A small network was shown many inputs. Here are its activations along a few directions, one row for each input.
Each table varies a few parts of the input and shows all the possible inputs, shuffled.
Descriptions start from the smaller parts, as in this example, which fits no table here: one of 2 separate values, together with either a single point or one of 11 places around a ring or (one of 6 places along a line, together with one of 8 places around a ring).
Shared parts are said once, and a part with two or three values counts as separate values.
In the rows, 128 means zero.

Other details of the inputs vary at random and push rows far along two fixed directions, the same in every table; ignore that.

Rows:
x1: [119  80 129 118 143 116 164 143 104  99 100 140]
x2: [108 147 112 136 114 158 128 151 113 129 167 152]
x3: [118 172 146 105 121 163 128 133 128 145 137 146]
x4: [155 134 140 128 126 130 106 167  98 134 152 147]
x5: [139 142 164 132 124 155 149 160 118 146 157 117]
x6: [100 137 134 187 121 145  89 140 165 177 126  63]
x7: [136 173 131 128 108 131 141 165 143 127 163 119]
x8: [104 150 133 137 120 142 123 170  92 125 151 132]
x9: [ 87  80  88 182 139 109  98 140 170 130  66  92]
x10: [150  73 126 155 155 114 103  99 177 141  65  71]
x11: [130 132 142 137 129 147 119 183 109 130 152 151]
x12: [159 150 162  92 128 150 112 118 117 157 142 150]
x13: [154 130 141 111 134 154  99 117  95 131 165 150]
x14: [118 175 131 103 103 131 129 138 145 146 156 150]
x15: [123 125 118 112 124 101 182 126 139  98 115 108]
x16: [155 128 110 124 135  90 179 127 142 103 116 123]
x17: [146  97 129 124 137 126 193 152 149 109 100 125]
x18: [160 176 143 125 135 129 126 134 121 125 160 117]
x19: [132 167 134 141 113 152 153 178 134 135 150 119]
x20: [130 114 109 119 140  82 151 118  98  93 116 134]
x21: [132 123 122 118 141 132 184 138 138  92  89 111]
x22: [113 155 110 122 108 136 117 138 123 121 178 149]
x23: [173 145 151 128 120 140 136 162 126 146 155 126]
x24: [ 92  90  86 170 133  89  86 128 177 124  82  91]
x25: [132  88 130 112 157 126 151 143 113  85  92 144]
x26: [102 108  99 105 123 107 159 101 118  91 132 138]
x27: [151 115 125 152 101 108 179 119 116  74  63 134]
x28: [141 162 121 136 126 109 109 156 104 122 163 144]
x29: [138  65 125 161 142 104 115  99 169 154  75  68]
x30: [159 176 167 155 100 157 115 127  91 102 119 129]
x31: [ 86 145 130 151 111 126  63 100 177 190 133  94]
x32: [142 122 110 113 153  92 139 119 105  80 108 137]
x33: [117 148 120 163 121 112  59 100 181 198 132 107]
x34: [127 151 121 125 121 123 114 106  93 132 184 143]
x35: [119 121 109 106 141 104 141 134 120  72 105 133]
x36: [110 158 130 124 115 121 113 156 101 117 163 131]
x37: [141 110 137 146 104 109 180 100  97  77  67 122]
x38: [114 168 134 116 108 152 140 150 136 155 144 152]
x39: [133 100 140  85 146 135 171 106 142 117  85 153]
x40: [117 120 144 125 124 161 124 131  96 142 173 150]
x41: [105 164 145 111 109 151 141 133 121 157 147 142]
x42: [148 169 142 131 123 118 138 134 114 137 169 114]
x43: [118 132 119  80 130 113 160  99 149 103  99 143]
x44: [ 95 131 124 182 139 148  45 148 148 152 114  89]
x45: [105  95 106 147 138  82 103  60 178 166  80  95]
x46: [149 100 140 113 152 136 181 135 140  98  92 120]
x47: [140  76 118 102 134 116 156  95  98 109 122 145]
x48: [159 137 151 118 140 140  94 151  89 124 146 140]
x49: [154  98 127  89 129 109 169 110 139 132  94 156]
x50: [129  96 129  97 132 125 182 123 151 128  92 159]
x51: [113 129 100 181 127 118  47 100 158 170 153 106]
x52: [ 96  95  99 118 129 127 173 110 108  97 117 141]
x53: [144  84 127 109 140 101 150 129  92 102 103 136]
x54: [129 128 144 119 138 171 111 131 105 129 165 155]
x55: [151 126 131 121 120 144 111 134 105 141 171 156]
x56: [111 151 124 125 128 168 116 133 105 119 161 146]
x57: [135 132 120 105 135 113 169 126 146  86 106 111]
x58: [125 124 133 131 124 161 124 148 114 139 171 161]
x59: [101 114 153 156 125 150  72 109 167 206 122 103]
x60: [147 142 161  98 116 140 124 118 109 170 151 147]
x61: [117 103 107 141 149  93  90  60 185 153  71  98]
x62: [116 133 111 171 140 128  34  84 149 160 147  99]
x63: [116 159 121 111 122 145 105 122 115 111 173 143]
Each input here is: one of 3 separate values, together with either a single point or (one of 4 separate values, together with one of 5 places around a ring).
Changing only the choice among 3 separate values turns x46 into x5. The same change can be made to x57. Which row results?
Answer: x15
Which other rows does x10 become when the choice among 3 separate values takes its other values? List them by row number.
Answer: x23, x29
Which other rows does x59 become when the choice among 3 separate values takes its other values? List them by row number.
Answer: x39, x50

Rows:
x64: [118 151 150 102 128 167 111 126  87 132 187 173]
x65: [105 131 144 165 109 161  68 123 161 215 167 119]
x66: [135 135 144  68 120 152 149 154  69 125 192 196]
x67: [120  91 109  54 139 124 205  93 133  78  81 172]
x68: [146 125 156 165 138 149  43 127 126 154 132 111]
x69: [178 167 181 139 104 157 129 163  98 160 173 138]
x70: [179 142 165 105 120 150 160 154  43 113 173 159]
x71: [140 175 129  89 123 121 142 121  66  83 190 175]
x72: [116 178 115 144 124 124  47 109 159 164 145 109]
x73: [ 94  31  91 136 160  99  94  91 169 154  67 118]
x74: [100 156 126 175 115 157  63 155 158 140 125  91]
x75: [132 149 135 163 168 156  38 162 200 200 176  56]
x76: [154 191 133 104  96 123 177 134  81 122 206 166]
x77: [ 90 163 141 198 103 154  87 156 159 170 133  70]
x78: [157  84 107  65 175 108 226 137 155  64 115 116]
x79: [100 100  83 147 141  59 108  76 210 150  51  85]
x80: [113  74 105  87 162 114 150  99 127  97  91 169]
x81: [123 200 157 110  97 149 191 194  93  97 167 149]
x82: [105  70  78 148 152  75  85  65 164 105  75 103]
x83: [130 162 154 116 101 177 141 140 103 177 201 163]
x84: [120  73  94 118 135 103 214 140  82  48  93 137]
x85: [146 108  85  82 134  58 212 112 132  83  98 165]
x86: [119 179 156  92 111 181 124 126 107 146 181 164]
x87: [129 189 140 111 105 169 178 169  77  78 164 149]
x88: [ 90  83  83 170 149 106 108 120 194 106  31  80]
x89: [140  32 115 164 152  94  91 101 155 136  49  87]
x90: [145 164 146  70 115 155 169 168 100 151 187 203]
x91: [113  95 123  64 129 111 233  96 138 101  82 162]
x92: [168 108 143  76 145  94 221 131 132  90  50 146]
x93: [135 165 129 116 113 117 108 133  77 128 203 149]
x94: [170 183 177 109 115 169 112 150 103 131 155 143]
x95: [160 134 164 182 112 149  55 149 155 200 137  96]
x96: [133 166 128 106 135 142 150 185  72  72 159 174]
x97: [131 185 163  56 103 163 174 154 105 145 181 189]
x98: [166  62 129  97 144  96 201 118  83  70  82 148]
x99: [ 95 169 134 181 119 139  73 179 175 173 120  88]
x100: [127 101  86  99 155  76 144  92 121  73  97 152]
x101: [111 175 122 155 112 131  54  94 152 160 155  98]
x102: [146 159 179 165 113 150  59 142 163 199 124  86]
x103: [102 140 128 215 104 152  83 162 151 171 145  78]
x104: [135 176 144 127  98 146 189 199  84  97 178 159]
x105: [121 179 153  96 111 188 130 120 101 149 183 159]
x106: [137 203 131  95 106 136 110 126 109 121 182 152]
x107: [143 161 181 179 111 160  74 125 149 202 130  74]
x108: [ 89  58  86 188 149 111 109 100 151  93  57  80]
x109: [106 107 104 131 129 119 178 128 138  62  72 115]
x110: [141 161 184 175 112 151  67 132 156 199 128  79]
x111: [134 159 153 101 102 167 127 157 117 174 195 176]
x112: [117  70 107  78 152 122 201  81  98  70  98 172]
x113: [129 127 101  84 121  74 231  80 125  79  94 139]
x114: [168 158 164 116 142 150  99 156  84 124 155 159]
x115: [167 182 157  89 144 176 186 168 100 115 230 121]
x116: [195 170 171  95 118 143 168 185  86 134 161 175]
x117: [133  50 118 173 158 112 101  72 146 118  50  86]
x118: [131 147 145  69 130 159 144 137  76 106 181 199]
x119: [103 152 136 129 131 166  56 119 162 188 141 129]
x120: [174 147 162 117 132 143 101 173  77 145 164 153]
x121: [142 127 159 173 137 150  49 119 121 154 135 106]
x122: [ 97 132 124 188 129 146  61 145 127 127 137  99]
x123: [113  47  97 171 182 107 110  91 230 141  81  24]
x124: [101 131 121 181 131 145  54 152 133 127 134 104]
x125: [114 135 115 171 119 118  50 104 118 169 174  98]
x126: [118  74  97 114 136  96 209 147  88  45  92 142]
x127: [ 92  42  81 182 144  92 100 128 160 110  56  81]
x128: [ 82  65 108 148 134 118 131  61 199 172  53  87]
x129: [108  60  71 150 153  58  86  84 164 130  75 100]
x130: [124  79  89 104 148  90 200 162  97  52  83 153]
x131: [163 100 138  87 140 115 210 100 113  62  63 141]
x132: [117 133 113 158 120 109  38 119 130 166 169 109]
x133: [137 101  89 110 122  67 175 101 148 102 103 140]
x134: [110  56 109  98 142 112 165  98 115 111 106 153]
x135: [111 183 130 154 103 115  55 116 172 189 155  97]
x136: [107 145 121 198 120 137  69 185 167 175 132  97]
x137: [156 136 165 196 110 159  70 132 142 203 143  84]
x138: [120  54 104  78 143 113 209  94  92  87 104 167]
x139: [ 86  69 103 130 148 103 116  85 214 175  42 104]
x140: [156 100 136 118 138 128 175  90 124  93  66 114]
x141: [131  98  89  90 145  84 192  75  92  48 106 155]
x142: [117 195 153 131  99 152 139 197 122 127 161 132]
x143: [106 185 135 164 102 117  63 106 165 190 159  90]
x144: [181 187 171  78 128 156 154 161  86 108 147 170]
x145: [118  87  98 143 124 101 186 158 148  85  79 125]
x146: [107  73  82 175 129  63 112  68 194 145  76  82]
x147: [134 205 132 109 105 145 123 110  96 125 187 140]
What do these inputs look like to the network?
Answer: one of 4 places along a line, together with either a single point or (one of 4 separate values, together with one of 5 places around a ring)
Changing only the place on the line of 4 turns x86 into x105. The same change can be made to x71. Which row results?
Answer: x141
Changing only the place on the line of 4 turns x131 into x144. The same change can be made to x93. Which row results?
Answer: x129
Changing only the place on the line of 4 turns x76 into x85. The same change can be made to x77. Which row results?
Answer: x99
Which other rows does x72 become when the place on the line of 4 takes its other values? List them by row number.
Answer: x101, x106, x147
Start at x112 and move only the place on the ring of 5, one step at a time. The first step leads to x105. Which rows follow, in order?
Answer: x128, x83, x138
Which other rows does x138 become when the choice among 4 separate values takes its other values? List them by row number.
Answer: x70, x84, x125

Rows:
x148: [115 146 162 203 124 180  49 157 159 197 146  82]
x149: [119 129 124 115 126 113 131  96 144 138 109 123]
x150: [162 173 149 100 126 134 150 157  75  96 178 155]
x151: [121 162 135 179 113 149  71 154 134 145 149  98]
x152: [131  81 107  59 142 106 227  91 134  76  65 158]
x153: [145 121 133 123 126 119 191 142 117  90  91 132]
x154: [111 132 141 157 133 153  86 143 183 180 130 100]
x155: [ 98  94  95 144 137 100 115  72 165 134  89 103]
x156: [115 111  99 103 126 107 181 138 121  93 120 144]
x157: [131 149 138 164 132 140  56 141 123 153 159 105]
x158: [117 138 132 160 135 145  53 148 114 153 158 113]
x159: [129 165 153 180 111 148  80 154 137 160 141  94]
x160: [144 145 158 162 123 147  67 142 127 173 151 101]
x161: [121 167 129  86 114 144 154 134  79 117 186 175]
x162: [ 95  87 101 107 133 108 162  95 122 102 109 151]
x163: [141 136 160 160 125 156  70 146 125 179 149 103]
x164: [142 111 131 122 133 136 195 148 117  96  91 135]
x165: [128 154 158 177 116 163  86 160 137 172 137  99]
x166: [111  88 108 145 144 117 132 120 190 146  70  96]
x167: [134 171 135 122 124 151  89 135  92 143 198 159]
x168: [111 142 123 177 118 147  72 149 138 135 138  96]
x169: [126 129 111  92 130 104 177  95 123  96 118 145]
x170: [150  83 142 105 144 130 183 132 108 103 111 137]
x171: [160 147 163  78 119 161 157 141  89 130 181 180]
x172: [166 152 162  96 123 160 163 167  71 120 171 159]
x173: [121  98 112 173 130 103 122 116 166 114  68  80]
x174: [108 100 112 166 137 105 104 112 197 163  75  79]
x175: [111 101 102 155 134  90 129 108 184 133  81  85]
x176: [163 159 160  78 115 150 153 141  84 132 173 180]
x177: [144 186 135  99 110 129 170 162 103 110 182 153]
x178: [140 168 156 172 120 146  42 145 128 173 171  94]
x179: [119 160 138 202 113 146  43 145 157 166 144  74]
x180: [146 188 148  94 110 133 173 167 102 121 171 155]
x181: [111  91 112 146 141 109 130 118 188 148  68  95]
x182: [120  91 108 100 142 111 156 111  99  94 122 175]
x183: [101  64 104 154 154 107  96 117 138 114  81 110]
x184: [164 155 155  79 116 158 155 142  85 132 176 179]
x185: [112 163 124 162 115 135  79 145 150 168 163 101]
x186: [ 90  44  77 126 141  80 174 105 162  86  55 121]
x187: [ 96  87  86 155 134 100 121 110 175 124  94  94]
x188: [113 104 114 119 126 123 167 151 104  70 101 149]
x189: [106 101 106 140 136  96 117  73 172 136  81  96]
x190: [139 166 161  69 118 166 163 139 105 127 174 173]
x191: [139 159 130  89 126 141 141 140  70 114 186 186]
x192: [149 117 119  93 133 100 165  99 116  96 113 153]
x193: [102 169 140 199 107 170  16 168 135 181 170  90]
x194: [142 176 158  71 113 154 161 139  98 132 167 172]
x195: [165 185 166  89 109 154 129 144  83 143 193 175]
x196: [146 117 113  96 138 101 163  99 115  92 118 156]
x197: [144 145 135  53 125 119 214 116 101  88 122 176]
x198: [113 116 101  96 132 112 174  98 113  93 127 151]
x199: [114  75  97 155 156 104  98 108 147 110  85  96]
x200: [130  82 112 141 139  97 105  78 162 141  76 108]
x201: [130 114 111 125 136 111 115  98 128 123 122 137]
x202: [137  47 103 128 155  74 169  90 149  86  35 103]
What do these inputs look like to the network?
Answer: one of 5 places around a ring, together with one of 11 places along a line
Changing only the place on the line of 11 turns x163 into x178. The same change can be made to x176. Which row results?
Answer: x192
Start at x186 and move only the place on the line of 11, one step at a time. The first step leads to x156. Which rows follow, in order?
Answer: x187, x185, x177, x175, x180, x174, x181, x166, x154
